These are the activations of a small neural network, seen along a few directions. Each row is one input.
In each table, some parts of the input vary, and every possible input appears once, in random order.
Descriptions start from the smaller parts, as in this example, which fits no table here: line(4) and (point or line(9) or (values(2) and ring(8))).
Shared parts are said once, and a part with two or three values counts as separate values.

Other details of the inputs vary at random and push rows far along two fixed directions, the same in every table; ignore that.

Rows:
r1: [ -9  41  20 -22  -2 -10   9 -11 -36   1  43]
r2: [-21  40  18 -28 -10 -18  14 -20 -27  -4  33]
r3: [ 13 -25  26   3  -6  15  -1  22   7   3   3]
r4: [  2 -26   5  14 -20  23  -1   1   5   6 -11]
r5: [ -9 -23  29   6   0   5   8   5  19 -12  -9]
r6: [ -4 -24  29   4  -8   3   0  10  16  -3  -8]
r7: [ 48   2 -60   0  29 -34 -24  -5   3   5 -39]
r8: [  3 -21  28   8   2  11   2  17  19 -16   8]
r9: [ 37  10 -69   2  32 -28 -24  12   2   2 -40]
r10: [-11 -34 -14   7 -13  32   3  15  -4   6  -8]
r11: [  4 -22  30   7   2  11   1  18  16 -13   6]
r12: [  0 -28   8  -2 -13  24  -6   5  12  18  -7]
r13: [-10 -19  13  26  -7  17   8  -5  17 -11  -9]
r14: [-10 -18  15  12  -6  14   2   3  29  -1  -2]
r15: [-15  43   3 -24 -15  -5   9 -22 -29  23  33]
r16: [ -3 -24   9  22 -16  18  -3   0   7   1  -9]
r17: [ -1 -42  14  -9  -7  12   3   7   2   5  -6]
r18: [-19  44   0  -7 -18  -7  12 -30 -36   5  31]
r19: [ -7  25   7 -35   0  -2  12 -14 -46   6  46]
r20: [ 31  15 -63  11  36 -35 -22  12   8  -4 -39]
r21: [ -9  39  19 -23  -2  -8   6 -12 -39   1  43]
r22: [-10 -18  12  25  -6  18  10  -5  20 -14  -9]
r23: [ -3 -26  27   4 -10   5   1  10  12  -1  -9]
r24: [  3 -23   7  18 -22  19   2   4   7   7 -10]
r25: [ 48   4 -38 -11  35 -51 -21   8  10   2 -38]
r26: [-10  43  21 -22  -1 -11   9 -11 -32  -1  45]
r27: [ -3 -28  26   2 -10   6  -3   9   9  -1  -9]
r28: [  3 -30  21  -6 -13  12  -1  10   7   5 -11]
r29: [ 14 -31  21  -6  -5  21  -5  19   2   3   2]
r30: [ -6 -20  10  23 -14  15   3   0  16  -8  -7]
r31: [ -7 -23  15  11  -9  17  -6   4  17  11  -6]
r32: [-20  28  -6 -32  -7   0  11 -28 -36  21  36]
r33: [ -8 -19  18  13  -7  14  -3   5  23   8  -5]
r34: [-14 -17  18  14   2  17   7  -1  29  -4  -6]
r35: [-20  46   2  -7 -16  -8  11 -29 -32   3  32]
r36: [-15 -15  -1  20 -13  23   3  17  13  -8  -8]
r37: [ 29  75 -39 -29  58 -68  -6 -22 -29 -14  15]
r38: [-14 -16   0  22 -14  23   0  18  11  -3  -9]
r39: [-35  52 -10  -8  -7   2  21 -19 -29  -9  29]
r40: [-10 -22  29   5   0   6  10   4  22 -15  -9]
r41: [-13 -18  19  15   1  16   5  -1  26  -1  -6]
r42: [ 38  11 -46   3  42 -44 -25  -1  20   7 -34]
r43: [ -2 -38  -3  10 -14  24   3  -2  -1   6  -6]
r44: [-35  51  -9  -7  -7   1  18 -18 -32  -6  29]
r45: [ -6 -24  26   3  -8   4   5   9  22 -12  -5]
r46: [ 35  13 -46   2  44 -44 -22  -1  26  -1 -32]
r47: [ -6 -25  -9   7 -20  33  -3  18  -1   8 -12]
r48: [ 48  -2 -43 -19  36 -45 -25   5   5   3 -39]
r49: [-16  40   1 -28 -14   0   6 -25 -31  22  32]
r50: [-16  45  22 -21   8  -9  19 -17 -26 -13  43]
r51: [-32  51 -12 -10 -15   0  15 -14 -29  -6  33]
r52: [-13 -19  -2  19 -16  25  -4  17   4   0 -11]
r53: [ -7 -19   9  23 -14  15   5  -1  20 -11  -5]
r54: [ 38  13 -67   6  30 -33 -21  15   5   4 -39]
r55: [ 56   4 -38 -10  47 -39 -26  14   5  -2 -26]
Description of these inputs: line(5) and line(11).
Changing only the line(5) part turns r32 into r17. The same change can be made to r33. Which row results?
Answer: r6
Changing only the line(5) part turns r41 into r44. The same change can be made to r31. Which row results?
Answer: r52
A walk changes only the line(11) part. It starts at r50 and steps to r37. List the rest of the walk in order.
Answer: r8, r11, r26, r1, r21, r3, r55, r29, r19
Change only the line(11) part in r18. List by row number the other rows that result.
Answer: r4, r7, r13, r16, r22, r24, r30, r35, r43, r53

Rows:
r56: [  9   6 -23  20  -4  -2  -5  -9  -6   2  -5]
r57: [  5  21   6   6  17  -8  -1   5  16 -10  -1]
r58: [  9  -5   2 -13  11 -13 -12  -5   2   6   0]
r59: [ -1   4 -14  16   7  -8   1 -11  -7  -2 -13]
r60: [-44  30  34 -32 -39  24  33 -31 -36  19  56]
r61: [-59  44  41 -15 -25  23  24 -22 -27   1  65]
r62: [  5  -2   0  -9  12 -16  -8  -4   9  13   2]
r63: [ 18   5   7  -5  14 -14   1  16  -1  -8   4]
r64: [ 15   9   9  12  10 -17   0  -7   3 -10  -2]
r65: [ 13  -4  -9 -15   6  -3  -1 -10   0   4  -7]
r66: [ 13  -5 -10 -13  10  -2   0  -1  -7  -7  -4]
r67: [ -9   6 -16   3  -2 -13   0  -2   0  -6 -19]
r68: [-32  36  57 -31 -38  17  22 -23 -40  10  57]
r69: [  0   8 -25   8 -12  -7  -6   0   2  -2 -10]
r70: [  4  -1 -10  -8   4  -4  -7  -4  -8  10 -15]
r71: [  4  -1 -11  -5   8  -3  -7   5 -15   0 -12]
r72: [-11  16 -16  10  14   1  -1   2   6  -3 -12]
r73: [ 14   2 -20  -1  -2   3 -13   7 -13   4  -3]
r74: [  7  -4  -3  -7  17 -13  -3  11  -2  -5   8]
r75: [  4   0  -2  11  14 -16  -4 -13   2  -7   2]
r76: [ -2  12 -15   2  16   2   5  -4  14  -9  -3]
r77: [ -6 -71  33  27 -42  62  -6  25  29  13 -17]
r78: [ 10  -4 -14  -9  12  -4   8   6  -4  -7   1]
r79: [  0   1 -12  -4   5  -8  -3  -3  -1  18 -14]
r80: [ 10   4 -22   0  -6  -2  -9   0   1  22  -5]
r81: [  8   0 -12   8   8  -7   7 -17   0  -9  -5]
r82: [ -1   2 -15  -4   0 -11   6  -8   8 -13 -10]
r83: [  9  -5   1 -10  15 -11 -11   4  -5  -5   4]
r84: [ 11   2 -25   2  -1   1  -4  15 -10   4   1]
r85: [-14 -62  58  30 -34  38   7  28  45 -15 -17]
r86: [ 20   4  11  -8  12 -12  -7   9  -4  -8  -1]
r87: [ -1  18 -25  14   4   7  -7   4   7   2  -3]
r88: [ -4   2  -4  -1   5 -21  -5  -3  10 -10  -3]
r89: [ 16   7  10  -7   8 -17  -3   1   9   9  -2]
r90: [-19 -74  37  28 -25  55   9  39  23  -2 -17]
What do these inputs look like to the network?
Answer: line(5) and (values(3) or line(4))
Change only the values(3) part in r72. List by row number the other rows that result.
Answer: r59, r67
List by row number the other rows that have the line(5) part in common with r69.
Answer: r56, r73, r77, r80, r84, r87

Rows:
r91: [-35 -20  60  -6 -46  28  34  -5 -32 -24  29]
r92: [  1  10   8 -38  28 -20  19  -4 -33 -27  28]
r93: [-12 -41  55  12 -51  44   1 -13  11  32  11]
r94: [ 15  49 -46 -42  24 -53 -18 -33  -9  36  -8]
r95: [ -1  21 -46  -7 -22  22 -11   6 -38  34   7]
r96: [ 44 -22   6  -3   5 -18 -24  22  10  10 -24]
r97: [  5 -36  56 -23  -5  29   0  30   2  13  28]
r98: [-26  79  12   0 -12 -19  13 -48 -23   4  49]
r99: [  9  12  24   0  36  -6  -1  28  18 -22  18]
r100: [ 31 -89  -5  44   9   4  -8   2  52 -20 -67]
r101: [ 11  41 -47   4  48 -52 -16 -12  39   1 -31]
r102: [  6  42 -95 -10  17 -23   1 -13 -53 -10 -10]
r103: [ 16 -75 -31  19  29 -11  -9   4  60 -14 -78]
r104: [-34   0  -8  40 -34  60   6  29   5   1   8]
r105: [-28  29  57  10 -28  14  15   7  -9 -15  40]
Changing only one part turns r101 into r103. The same change can be made to r105. Which row results?
Answer: r91
What do these inputs look like to the network?
Answer: values(3) and (point or line(4))
Change only the values(3) part in r95. List by row number the other rows that result.
Answer: r102, r104
List by row number the other rows that have the values(3) part in common with r94.
Answer: r93, r95, r96, r97
